These are the activations of a small neural network, seen along a few directions. Each row is one input.
Each table varies a few parts of the input and shows all the possible inputs, shuffled.
Descriptions start from the smaller parts, as in this example, which fits no table here: one of 2 separate values, together with either a single point or one of 9 places along a line or (one of 4 places along a line, together with one of 5 places around a ring).
Shared parts are said once, and a part with two or three values counts as separate values.

Other details of the inputs shift rows strongly along two fixed directions, in all tables alike. That doesn't count.

Table:
r1: [-3 -6  9 -2 -5  7 -2 -5 -2 -1 -5]
r2: [ 2  3 -8  3  8 -6  6  6  5  2  8]
r3: [-4 -4  5 -8 -7  2 -5 -6 -3  1 -7]
r4: [ 6 -2 -4  7 10 -6  7  7  7  3  6]
r5: [ 2  1 -8  5  7 -7  4  6  9  2  6]
r6: [  5  -1  -6   2   9 -10   3   4   8   4   5]
r7: [-4 -7  6 -4 -5  4 -4 -7 -1 -3 -7]
r8: [ 4  4 -7  0  6 -6  6  8  3  2  8]
r9: [-3 -8  9 -6 -4  6 -3 -6 -4  2 -2]
r10: [-5  2  5 -3 -7 10 -1 -7 -3 -6 -2]
r11: [-3 -5  9 -3 -6  6 -2 -3 -4  0 -7]
r12: [-4 -3  5 -5 -7  3 -5 -6 -2 -1 -9]
r13: [ 5 -1 -5  1 11 -9  5  8  4  7  5]
r14: [ 3  5 -8  3  6 -8  7 10  3  2  4]
r15: [ 2  3 -8  4  5 -8  6 10  5  1  3]
r16: [-7 -2  5 -2 -6  4 -5 -7 -1 -3 -6]
r17: [-4 -6  8 -7 -5  3 -4 -4 -5  2 -7]
r18: [-7 -4  5 -4 -5  4 -5 -9  0 -2 -3]
r19: [ 13  49  -1  23  10  16  13 -13 -18 -10 -10]
r20: [  6 -19  -8   4   4 -11  -6   9   7   4  13]
r21: [-7  0  3 -2 -8  8 -2 -5 -3 -5 -5]
r22: [-4  3  5 -3 -6 12 -1 -6 -3 -6 -2]
r23: [-6 -1  4 -2 -7  9 -2 -8 -3 -4 -3]
r24: [ 5  0 -5  8 10 -8  5  8  7  2  3]
r25: [-7 -2  5 -4 -7  2 -5 -5 -2 -2 -7]
r26: [ -3 -23   4  -4 -12   2 -16  -3  -2  -1   1]
r27: [-4 -7  7 -3 -4  6 -4 -7 -2 -1 -4]
r28: [-3 -5  9 -6 -6  5 -2 -3 -6  3 -6]
r29: [-4 -9  6 -6 -4  4 -4 -8  0 -1 -4]
r30: [ 5 -2 -4  3 11 -8  5  6  5  5  6]
r31: [-6 -2  5 -6 -6  5 -4 -8 -2  0 -2]
r32: [-5 -4  5 -3 -6  5 -5 -7  0 -2 -7]
r33: [-4  3  5 -7 -8  8 -2 -2 -6 -4 -4]
r34: [ 4  3 -7 -1  7 -4  6 10  4  2  8]
r35: [ 4  5 -7  2  4 -7  7 10  3  1  5]
r36: [-6 -3  4 -9 -5  3 -5 -7 -4  2 -4]
r37: [  5   1  -6   4   8 -11   5   8   6   2   1]
r38: [-6 -1  4 -4 -9  4 -4 -5 -2 -1 -6]
r39: [-4 -5  5 -9 -5  3 -5 -8 -3  3 -5]
r40: [  9  49  -1  26   5  19  14  -9 -13 -17  -7]
r41: [ 6 -1 -4  2 10 -7  7  9  3  7  6]
r42: [  3   3  -7   2   7 -11   4   8   5   4   3]
r43: [ 3  6 -7  4  4 -6  7 10  5 -1  5]
r44: [  7 -17  -8   3   2 -14  -7  13   6   5  10]
r45: [  8  50  -2  27   5  18  11 -11 -12 -14  -9]
r46: [-4  2  5 -6 -6 10 -2 -6 -4 -4  0]
r47: [ -2 -18   5  -7 -12   0 -15  -2  -6   2   1]
r48: [-5 -6  5 -4 -5  5 -5 -9  0 -1 -5]
r49: [-4  3  5 -5 -8  9 -2 -2 -4 -5 -5]
r50: [  7 -16  -7   3   5 -11  -6   8   4   5  14]
r51: [ 3  4 -8  2  7 -8  4  6  5  5  6]
r52: [  7 -12  -8   2   5 -12  -6  10   2   6  12]
r53: [ 3  4 -6  2  7 -5  7  6  5  1  9]
r54: [  5  -2  -5   2  10 -10   5   4   6   4   5]
r55: [-4 -8  6 -9 -6  1 -4 -4 -4  2 -7]
r56: [ 3  5 -7  3  5 -9  5  8  5  4  3]
r57: [-4  4  5 -3 -7 12 -2 -4 -3 -7 -4]
r58: [ 3  2 -6  3  9 -9  4  4  6  3  6]
r59: [ 5  2 -5  6  9 -8  5 10  5  3  1]
r60: [-6 -1  3 -8 -7  6 -3 -6 -6  0 -3]
Description of these inputs: one of 6 places around a ring, together with either a single point or one of 9 places along a line.
Changing only the place on the ring of 6 turns r48 into r12. The same change can be made to r18. Which row results? -> r25
Changing only the place on the ring of 6 turns r46 into r22. The same change can be made to r31. Which row results? -> r5
List by row number the other rows that have the place on the ring of 6 in common with r34. -> r8, r13, r19, r36, r39, r41, r51, r52, r60
Start at r30 and move only the place on the ring of 6, one step at a time. The first step leads to r27. Which rows follow, in order? -> r24, r59, r17, r13
Start at r57 and move only the place on the line of 9, one step at a time. The first step leads to r40. Which rows follow, in order? -> r21, r45, r16, r32, r7, r24, r1

Table:
r61: [ -6 -38  -1 -11 -10 -12 -15   8  10   6   5]
r62: [ -3  -2  19 -16 -10  11  -9 -19 -22   8 -15]
r63: [ 31  -4 -25  21  36 -37   8  31   9  20  27]
r64: [  2  48   1  11   1  20  15  -8 -15 -13  -6]
r65: [  4  45   5  19   6  17  13 -16 -12 -11 -18]
r66: [ -5   3   6  -5 -16  19  -8 -11 -14  -9   3]
r67: [ -5 -37   0 -10  -8 -13 -15   5  10   6   4]
r68: [ -4   3   8  -3 -17  18  -9 -10 -13 -10   0]
r69: [ -3  -2  13   3  -7  17  -7 -18  -8  -6  -6]
r70: [  7 -35 -17   2  16 -33  -2  24  26  12  19]
r71: [-12 -35   5 -23  -1 -12  -4   2  16  11  -2]
r72: [ -4   2   7  -1 -17  17 -11  -9 -12 -10  -3]
r73: [-11   6  13  -8 -12  12  -3 -15  -7  -4 -18]
r74: [ 22  45 -19  39  19  -1  16  12  -4 -12   7]
r75: [ 14  54 -18  22  22   2  29  11  -1  -6  10]
r76: [-11   1  17  -9  -6  16   1 -19  -5  -2 -14]
r77: [-13   7  11 -10 -15  14  -2 -11  -9  -6 -15]
r78: [ 14  11 -29  10  29 -32  24  37  25   9  21]
r79: [ -5 -40   2 -11  -3 -10 -13   1  12   7   5]
r80: [-14 -32   2 -23  -9 -13  -6   7  13  10  -2]
What do these inputs look like to the network? -> one of 2 separate values, together with either a single point or one of 9 places along a line
Changing only the choice among 2 separate values turns r77 into r74. The same change can be made to r78. Which row results? -> r72

Table:
r81: [  4  18  -3   2   3  -6   1  -8  -8   3 -11]
r82: [  1  13   8   5   5   5  11   6   2  -8 -16]
r83: [  6  15   0   7   1  -2  -2   1 -11  -1 -10]
r84: [  6  10   2  13   8   5  -2 -16   4  -6   1]
r85: [ 7 10  0 14 -5  7 -2  4 -7 -5  0]
r86: [  3   8  -3  15  -4  11   0  -1  -6 -12  11]
r87: [ 2 13 12 -1 13  9 17 -4  3  0 -9]
r88: [ 6 10  3 15  3  2 -4  0 -7 -4 -8]
r89: [  4   8  -5  12   5  12  -3 -12   1 -11   8]
r90: [  4   6  -2  13   6  13   2 -10  -4  -6   8]
r91: [  8  16   4   0   8   0   5  -9 -10   7  -2]
r92: [  6  14  -3  -1   5   7   4  -5 -13   2   5]
r93: [-12  21  -6  -5   3   9  14  -6   5  -4   1]
r94: [  5   9  -4  19   1   2  -9  -6   2 -13  -8]
r95: [  9  13   8   5   9   5   4  -7 -10   9  -1]
r96: [  6  13   1   6  -3   9   2   6 -15  -3   9]
r97: [  9 -33 -25   6   8 -32  -5  30  33   5  23]
r98: [ 11 -32 -18  -3  10 -33   1  40  19  19  22]
r99: [-10 -19 -24 -15   8 -31  14  33  33   8  26]
r100: [  6   7   4  14   9   6   2 -14  -1  -1   1]
r101: [  7  10   8  10  10   5   3 -10  -5   4   0]
r102: [  8 -24 -26 -11   8 -39   0  35  22  15  21]
r103: [-22 -35  17 -38 -31   3 -31 -15 -10   4 -19]
r104: [  7  12   3  11   3   2  -3   3 -12   1  -9]
r105: [  3  11  -6  14  -4   9  -5  -3  -1 -17  11]
r106: [ 5  9  1  9  7 12  2 -6 -8 -2  7]
r107: [-21 -48  21 -21 -30  10 -31 -18  -4  -2 -17]
r108: [-12  22  -4   2  -2   0   8   0   7  -6 -13]
r109: [-21 -39  19 -39 -36  12 -24 -10 -16   1  -1]
r110: [  1  12  10   4   8   4  16  -1   2  -3 -17]
r111: [  0  14   5   0  -1  13  15   7  -1 -12   2]
r112: [  8  16  -3   6  -7   3   0   5 -11  -2  -2]
r113: [-12  21  -2   2   2  -1  13  -6   7  -1 -14]
r114: [ 7  8 -4 19 -7  9 -3  0 -3 -9  0]
r115: [ 2 13  5  4 -3 10 13  9  2 -9 -8]
r116: [-19 -46  22 -37 -24  17 -23 -15 -13  11  -2]
r117: [-10  22   1  -4   6   4  14  -9   8   1  -6]
r118: [  4  18  -7  -5   4   5   3  -7 -10   0   4]
r119: [  6 -33 -18  -3  13 -30   1  35  21  11  33]
r120: [  7 -40 -17   6  19 -38   2  21  28  16  15]
r121: [ 6  8  4 15  6  0  2 -8 -7  1 -9]
r122: [  8  10   5  10   6   0   3  -4 -12   6 -10]
r123: [  5   7  -2  18   4   0  -4 -13   2  -8  -8]
r124: [  6  14   1   6   4  -4   4  -6 -11   4 -11]
r125: [-37 -33  16 -40 -42  12 -17 -11   5  -2 -15]
r126: [-25 -45  27 -44 -23  21 -10 -14   0   1 -10]
r127: [  3  20  -8  -2  -5   3   1   1 -12  -7   8]
r128: [  7 -24 -18 -16  22 -40   4  20  23  24  20]
What do these inputs look like to the network? -> one of 6 places around a ring, together with either one of 2 separate values or one of 6 places along a line
Changing only the place on the ring of 6 turns r123 into r84. The same change can be made to r110. Which row results? -> r87
List by row number the other rows that have the place on the ring of 6 in common with r118. -> r89, r90, r92, r93, r106, r116, r126

Table:
r129: [-34 -34  28 -51 -32  27 -11 -15  -6  -4  -9]
r130: [ 13 -38 -24  17  25 -33  -3  26  37  12  31]
r131: [  2  38  20  14   3  25  18 -24   0 -13 -24]
r132: [-40 -38  31 -39 -30  21  -9 -18   1  -4 -14]
r133: [ 15  36 -14  22   3   6   8  19 -12 -15   4]
r134: [ -9  41   2  15  -6  18   1 -26  -5 -12 -24]
r135: [-38 -39  25 -45 -35  27  -7 -17  -4  -3 -12]
r136: [-28 -43  19 -29 -49  20 -27  -7 -16  -9 -15]
r137: [  2 -11 -36 -10  21 -42  11  35  29  12  26]
r138: [ 16  39  -9  19  31 -12  13  -9 -12   5 -17]
r139: [-13 -51 -30 -19  16 -57   3  38  47  21  25]
r140: [ 24  24   0  28  22  -6   5   6 -20   1 -16]
r141: [-21 -44  38 -43 -13  16 -13 -28 -14  12 -30]
r142: [ 11  24  13  16  -7  27  -9 -26 -33   5   5]
r143: [ 14  48   1  16  20   5  32   4 -11  12   4]
r144: [ 10 -51 -28  -8  16 -35  -6  35  27  12  46]
r145: [ 26  12  -3  29  29  -1  -1 -12 -17   4   1]
r146: [  2  30   9  28 -14  22  -4  -9 -13 -18 -24]
r147: [  1 -20 -18   2  32 -32  24  35  47  16  17]
r148: [-17 -46  31 -22 -40  10 -32 -17  -1  -4 -28]
r149: [-11 -49 -36 -23  13 -54   6  40  42  21  29]
r150: [  1 -51 -25  -1  10 -49  -1  52  36  13  24]
r151: [-26 -47  24 -19 -33  23 -35 -28 -11  -9   0]
r152: [ 21  40  -4  27   5  -1   9  13 -21   9   1]
r153: [  0  43   8  17  -2  14   4 -30  -5 -13 -28]
r154: [ 11  50 -10  15  13  -8  15   0 -13  14   2]
r155: [16 45 -5  2 19  8 28  9  0 -8  7]
r156: [ 26  30 -11  18  11  10   1  -2 -11 -12  20]
r157: [  4  54   0  -3  -8  20   2 -21 -20 -16 -13]
r158: [-14 -37  23 -43 -46  17 -33  -8 -16  -6 -12]
r159: [ 24  20  -3  37  17   3   2 -12   4 -10   4]
r160: [ 14  25 -16  33  10  12   8  -1  -9 -14  19]
Changing only one part turns r160 into r135. The same change can be made to r151. Which row results? -> r132
What do these inputs look like to the network? -> one of 4 places along a line, together with either one of 2 separate values or one of 6 places along a line
List by row number the other rows that have the place on the line of 4 in common with r133. -> r136, r140, r146, r148, r150, r152, r158
